A small network was trained on invented records. Each row is its activation on one of them, seen along a few directions.
Here are examples, each followed by its value of one field, ZUP.
Records without ZUP are marked none.
The largest differences between rows may come from other fields.
(in the rows, 500 means zero)
Random noise pushes rows far along 10 fixed directions. That doesn't count. These rows show it; they differ only by the noise:
[460 475 549 589 591 340 195 738 706 510 471  95 493 470 264 538 466 634
 507 632 561 310 517 421 372 757]
[757 334 438 483 539 535 610 454 482 327 345 333 384 469 806 553 149 493
 476 527 552 296 521 586 454 444]
[188 535 695 615 474 421 429 384 569 373 535 539 359 331 326 440 613 344
 565 547 728 319 210 626 437 490]
[654 455 687 699 686 290 269 489 690 441 317 213 463 578 399 482 461 522
 600 627 521 306 457 500 364 573]
[475 412 588 420 468 519 457 582 523 412 445 486 527 471 473 450 513 557
 450 500 616 467 502 551 531 537]
[242 691 206 387 510 518 452 527 429 590 758 575 510 491 458 583 310 475
 601 608 423 416 410 226 399 652]
[643 522 406 504 640 229 326 394 423 697 376 647 562 563 541 112 175 704
 707 838 500 383 292 204 413 333]
[395 203 818 474 504 451 404 594 633 378 285 497 652 470 510 375 698 565
 487 584 621 630 398 564 587 564]
[335 458 690 471 376 551 525 500 448 488 473 545 504 428 399 404 629 515
 474 454 640 580 400 602 574 395]
[543 560 404 551 584 382 402 570 576 641 518 357 579 601 386 589 522 603
 532 585 331 556 609 288 435 600]
[500 560 362 786 645 356 484 481 634 582 490 420 447 455 418 702 644 475
 511 624 291 510 539 481 431 564]
[381 500 555 374 549 589 340 590 448 442 502 520 589 574 525 427 326 515
 621 582 548 431 372 447 473 618]

[624 382 445 422 447 535 525 511 398 481 413 666 510 477 646 276 353 593
 505 507 598 461 431 535 566 351] -> boke
[683 288 373 664 499 328 503 642 714 645 386 302 587 464 513 540 671 687
 392 552 362 681 658 412 565 532] -> none
[476 523 584 587 607 373 448 482 811 286 560 164 427 554 371 834 673 288
 470 418 506 315 644 480 329 782] -> tud
[631 564 686 413 595 458 480 357 444 406 425 524 494 652 542 424 367 444
 589 499 580 357 509 503 429 432] -> kib
[219 767 359 635 551 758 611 489 246 560 646 711 381 312 538 667 439 344
 554 575 372 509 374 750 503 469] -> sadon
[566 783 390 770 585 519 421 457 353 659 542 567 336 507 338 438 432 482
 590 528 434 366 416 701 460 329] -> puz
[469 382 547 495 416 464 567 513 515 528 456 679 537 425 455 387 757 562
 392 454 527 678 530 561 622 428] -> boke
[444 524 542 382 478 579 539 459 323 485 483 801 505 448 571 293 421 504
 504 534 608 504 396 601 557 394] -> puz
[847 590 704 549 618 445 530 201 476 337 367 619 408 672 571 440 461 358
 545 388 554 330 567 643 442 337] -> muv
[727 455 334 367 505 450 656 499 517 451 459 924 552 440 549 445 720 613
 256 475 496 567 775 540 622 450] -> muv
[347 438 688 434 456 342 558 366 459 666 456 557 607 458 482 345 604 548
 546 626 506 720 413 283 491 384] -> sadon
[398 453 442 595 523 432 608 423 608 449 532 478 454 376 543 660 608 382
 463 551 470 484 496 507 448 558] -> sadon
[410 570 787 589 694 524 360 395 527 390 402 665 600 671 478 512 651 326
 689 550 414 555 361 580 473 564] -> none
[609 574 336 518 512 433 560 451 548 384 557 738 347 382 406 494 646 472
 320 441 592 335 629 658 518 488] -> none
[463 549 380 595 485 553 541 656 532 449 545 361 314 247 416 688 530 511
 306 499 559 343 613 742 475 590] -> badom
[535 630 541 479 512 403 551 482 481 633 518 505 540 536 334 529 660 573
 426 495 424 630 675 405 487 446] -> tud
[536 528 192 458 451 440 661 582 396 747 558 608 533 413 503 515 516 701
 367 590 362 665 676 367 570 406] -> kib
[613 687 367 426 494 739 627 553 239 534 544 610 442 519 574 572 340 518
 424 417 420 504 653 678 539 400] -> puz
[358 550 607 532 419 388 506 366 459 597 545 451 392 374 415 370 453 478
 544 541 647 433 328 439 436 375] -> muv
[835 276 683 600 495 403 619 408 554 495 230 244 485 582 647 496 488 556
 481 434 454 596 606 510 517 313] -> boke
[396 623 569 716 544 530 466 552 443 648 480 245 407 417 402 620 474 494
 548 584 401 521 436 612 433 467] -> badom
[511 414 603 578 522 474 619 382 524 502 426 114 406 478 671 689 310 393
 561 539 432 482 449 435 370 477] -> badom
[393 689 438 337 548 534 482 515 552 301 692 586 437 489 368 650 532 364
 417 421 603 282 622 511 411 716] -> tud
[525 652 573 548 544 702 573 439 249 645 484 243 465 642 629 628 191 440
 662 491 320 568 470 509 434 367] -> kib

Which value of ZUP does each new row have?
[708 577 635 524 464 572 548 274 380 491 452 490 465 723 567 426 368 411
 644 321 490 480 444 513 496 247] -> none
[675 494 676 725 592 211 575 284 613 540 323 452 399 451 388 434 699 494
 455 569 515 493 537 548 447 289] -> tud
[420 507 433 397 665 470 474 392 552 262 541 723 477 496 678 542 340 307
 577 625 541 270 390 441 381 689] -> puz
[464 711 433 643 555 440 497 496 535 643 617 367 474 567 305 712 639 459
 504 470 300 568 632 413 425 573] -> puz
[476 416 370 423 496 842 521 858 444 397 539 197 502 446 682 797 284 518
 384 424 406 488 674 695 537 781] -> puz
[377 353 246 488 491 436 683 479 644 375 597 427 412 328 694 753 458 383
 416 546 451 437 515 363 431 678] -> boke
[597 572 461 538 542 362 657 380 526 563 517 370 440 501 509 684 537 476
 432 506 385 532 686 387 420 473] -> kib
[682 497 595 495 639 550 420 516 522 391 396 426 516 632 577 573 422 459
 526 494 443 428 592 596 457 598] -> badom
